These are the activations of a small neural network, seen along a few directions. Each row is one input.
In each table, some parts of the input vary, and every possible input appears once, in random order.
Descriptions start from the smaller parts, as in this example, which fits no table here: line(4) and (point or ring(9) or (values(2) and ring(8))).
Shared parts are said once, and a part with two or three values counts as separate values.
In the rows, zero is written as 128.

Other details of the inputs vary at random and push rows far along three fixed directions, the same in every table; ignore that.

A family of inputs:
r1: [156 121 161 102 120 117 136  72 115 151 106 189]
r2: [ 44 137 202 195 121 209 160 110 180 139 116  71]
r3: [138 100  23 147 129 114 101 168 120 106 115  88]
r4: [122 139 164 115 144 175 161 170 164  82 142 175]
r5: [111 129 114 101  96 209 131 201 125 124 109 111]
r6: [117 172 148 148 165  90 169 129  81 105 147 127]
r7: [111 155 134 160 191  40 142 125 126 129 134 120]
r8: [159 116 169 113 112 139 137  66  76 115 127 154]
r9: [130 174 163 120 125 170 168 189 158 125 134 171]
r10: [136 102  41 165 134 116  73 170 107  99 131 102]
r11: [113  79 111 120 112 170  69 196 155 110  84 138]
r12: [139 188 138 175 157  60 168 126  63 133 152  94]
r13: [ 92 166 159  95 125 154 168 143 174 129 158 123]
r14: [139 154 182  96  78 131 120  81 132 169 123 159]
r15: [121 101  65 170 125 128  72 171  75 100 132  73]
r16: [140 169  76 150 176  73 176 125 107 120 151 103]
r17: [174 105 135  98  92 159 155  54  82 134 135 138]
r18: [151 105 121  93  86 114 120  31 124 145 140 126]
r19: [135 180 151 160 174  71 177 139 125 145 150 131]
r20: [ 78 159 178 102 121 152 133 165 174 112 137 156]
r21: [113  73  95 109 110 172  91 181 178 134  98 105]
r22: [ 99 113  91 147 128  73  59 137 124 103 120  84]
r23: [118 155 151 111 138 157 158 169 149 102 127 184]
r24: [165  39  57  95  64 162  56 111 121 159  68 124]
r25: [164 113 130  93 114 110 130  49 116 185 106 138]
r26: [124 136 102 160 141  71  88 162 123 164  97  97]
r27: [144 106 131 111  90 122  84  51 117 135 150 134]
r28: [115 140 144 103 142 173 177 175 171 138 135 140]
r29: [177  90 146 113 109 144 120  50 112 147 138 171]
r30: [132 135 125 175 191  59 142  98 124 120 178 103]
r31: [110 116 162 129 156 132 128 154 168 110 127 139]
Description of these inputs: point or (line(5) and ring(6)).
Question: A walk changes only the ring(6) part. It starts at r31 and steps to r30. List the rest of the walk in order.
Answer: r21, r25, r26, r7

A family of inputs:
r32: [131 116 100 134 125 112  97 146 108 132 104 123]
r33: [ 99 127 144 124 117 182 142 171 154 119 130 120]
r34: [ 99 143 163 124 144 158 149 166 171 108 152 137]
r35: [136 117 121 125 110 128  95 128 112 145 103 129]
r36: [123 127 112 126 144 114 128 140 141 122 138 122]
r37: [106 140 145 122 118 176 132 180 147 116 129 135]
r38: [126 117 108 137 118 107  88 138 123 135 109 115]
r39: [128 115 103 129 131 139 119 149 141 121 129 120]
r40: [133 110  98 134 121 128 106 141 111 116 117 111]
r41: [144 120 102 114 106 136 109 130 111 137 110 132]
r42: [153 111 158  92  94 148 119  86 129 145 110 177]
r43: [108 148 154 117 144 150 161 180 173 117 146 150]
r44: [124 106 100 129 126 114  94 136 126 121 115 119]
r45: [123 139 122 160 156  85 149  91 116 129 150 101]
r46: [122 130 123 142 134 127 132 138 119 117 140 110]
r47: [151 105 160 101  92 171 124  78 132 143 124 163]
r48: [142 153 115 146 164  66 152 109 102 134 144 120]
r49: [120 125 102 140 113 123 104 136 110 138 107 103]
r50: [145 146 112 146 160  82 161 104 104 118 157 109]
r51: [125 122 115 141 143 124 129 136 132 111 137 122]
r52: [148 120 166  98  93 160 128  83 124 160 103 158]
r53: [119 171 159 137 163 124 187 142 133 103 165 141]
r54: [113 112 107 134 122 118  95 128 132 134 111 102]
r55: [153 151 182 120 133  98 170  38 121 151 144 153]
Question: What do these inputs look like to the network?
Answer: line(4) and ring(6)
Question: A walk changes only the ring(6) part. It starts at r41 and steps to r50. List the rest of the walk in order.
Answer: r39, r36, r43, r48
Question: Which other rows does r52 become when the line(4) part takes its other values? List them by row number.
Answer: r32, r35, r48
Question: A walk changes only the line(4) part. It starts at r45 and steps to r47. List the rest of the walk in order.
Answer: r51, r39

A family of inputs:
r56: [141  94 147 105  97 161  95  88 135 133 118 148]
r57: [159 124 166 111 110 144 157  47 115 150 144 145]
r58: [134 124  69 134 132  97 100 153 116 126 116 100]
r59: [131 131  80 144 147 100 121 156 104 123 132 106]
r60: [155 123 164 100 105 135 159  30 123 152 137 154]
r61: [112 152 155 119 156 158 178 181 178 101 157 155]
r62: [103 148 163 126 144 152 143 176 171 127 129 138]
r63: [108 129 144 124 127 145 106 173 152 120 116 135]
r64: [136 103 130  94  70 154  88 103 129 166  82 150]
r65: [ 90 133 160 130 149 169 168 168 184 109 150 133]
r66: [123 120  94 150 122 104  84 149  90 133  98  91]
r67: [144 160 127 155 187  48 168 108 110 103 177 125]
r68: [117 114 125 119  96 165  93 169 135 145  97 124]
r69: [133 150 131 165 157  79 165  73  93 115 160 105]
r70: [134 114  66 146 121 107  95 145  86 118 106 111]
Question: The inputs of r70 and r66 match in every part but one. If r59 is changed in the same way as r70 into r66, which row does it become?
Answer: r68
Question: What do these inputs look like to the network?
Answer: values(3) and line(5)
Question: Which other rows does r64 become when the values(3) part takes its other values? List them by row number.
Answer: r58, r60
Question: Which other rows does r56 become when the line(5) part takes its other values? List them by row number.
Answer: r57, r60, r65, r69

A family of inputs:
r71: [121 134 106 157 167  89 136 136 120 104 155 108]
r72: [ 93 109 107 151 121 137  81 150 153 127 114  76]
r73: [167 140 153 109 113 118 153  47  92 137 140 157]
r74: [123 140  99 147 154  85 122 154 124 134 122 110]
r75: [119 124  97 142 144 109 118 149 126 106 142 109]
r76: [162  74 116  86  57 168  55 116 120 161  60 162]
r77: [123 160 186 118 143 175 197 148 154 107 157 157]
r78: [120 158 113 149 158  70 132 146 121 116 144 119]
r79: [169 122 127 114 108 125 135  58  93 156 118 145]
r80: [ 87 131 122 159 141  93 102 136 134 137 108  86]
r81: [118 133 146 117 140 167 165 151 166 116 148 146]
r82: [120 150 119 155 168  74 131 147 117 117 142 119]
r83: [112 155 178  96 134 175 169 180 178 122 144 164]
r84: [177 116 148 108 102 127 129  36  78 150 122 163]
r85: [126  65  68 118  81 170  47 179 134 125  74 113]
r86: [ 96 125 115 170 126 111 108 136 121 137 125  74]
r87: [157 136 135 122 144  87 167  55 107 133 160 137]
r88: [114 134 169  87 103 223 157 182 167 120 131 159]
Question: What do these inputs look like to the network?
Answer: values(3) and (point or ring(5))
Question: The inputs of r74 and r79 match in every part but the values(3) part. If r80 is changed in the same way as r74 into r79, which row does it become?
Answer: r86
Question: Which other rows does r75 become when the values(3) part takes its other values? List them by row number.
Answer: r73, r78

A family of inputs:
r89: [130 134 107 107 138 143 127 211 130 114 123 149]
r90: [130  97  94 159 136  88  87  99  94 126 105  98]
r91: [131 107  84 151 128 103 103 107  97 144 100  81]
r92: [ 96 143 125 107 121 143 108 194 174 122 116 129]
r93: [147 128 178  94  69 161 114  86 114 161 100 176]
r94: [139 105 150  77  75 177 130  89 146 149 121 145]
r95: [113 175 167 147 183  99 183 152 166 126 160 139]
r96: [127 113 101 159 118  92  74 101  79 124 119  93]
r97: [133  98  83 147 121 117  99 125 124 151 110  89]
r98: [135 101 154  82  88 165 110  75 144 134 126 165]
r99: [129 163 122 168 154  74 155  84  86 130 157  80]
r100: [132 115 108 119 128 167 123 203 143  81 134 141]
r101: [125 171 120 139 173 134 204 161 134  97 177 135]
r102: [ 97 131 137 131 130 153 119 198 157 127  96 133]
r103: [155 140 189 132 158 105 185  34 132 135 174 165]
Question: What do these inputs look like to the network?
Answer: values(3) and (point or line(4))
Question: The inputs of r92 and r98 match in every part but the values(3) part. If r89 is changed in the same way as r92 into r98, which row does it become?
Answer: r100
Question: A walk changes only the line(4) part. It starts at r92 and steps to r95. List the rest of the walk in order.
Answer: r102, r93
Question: Which other rows agree with r97 in the values(3) part? List them by row number.
Answer: r91, r94, r99, r101
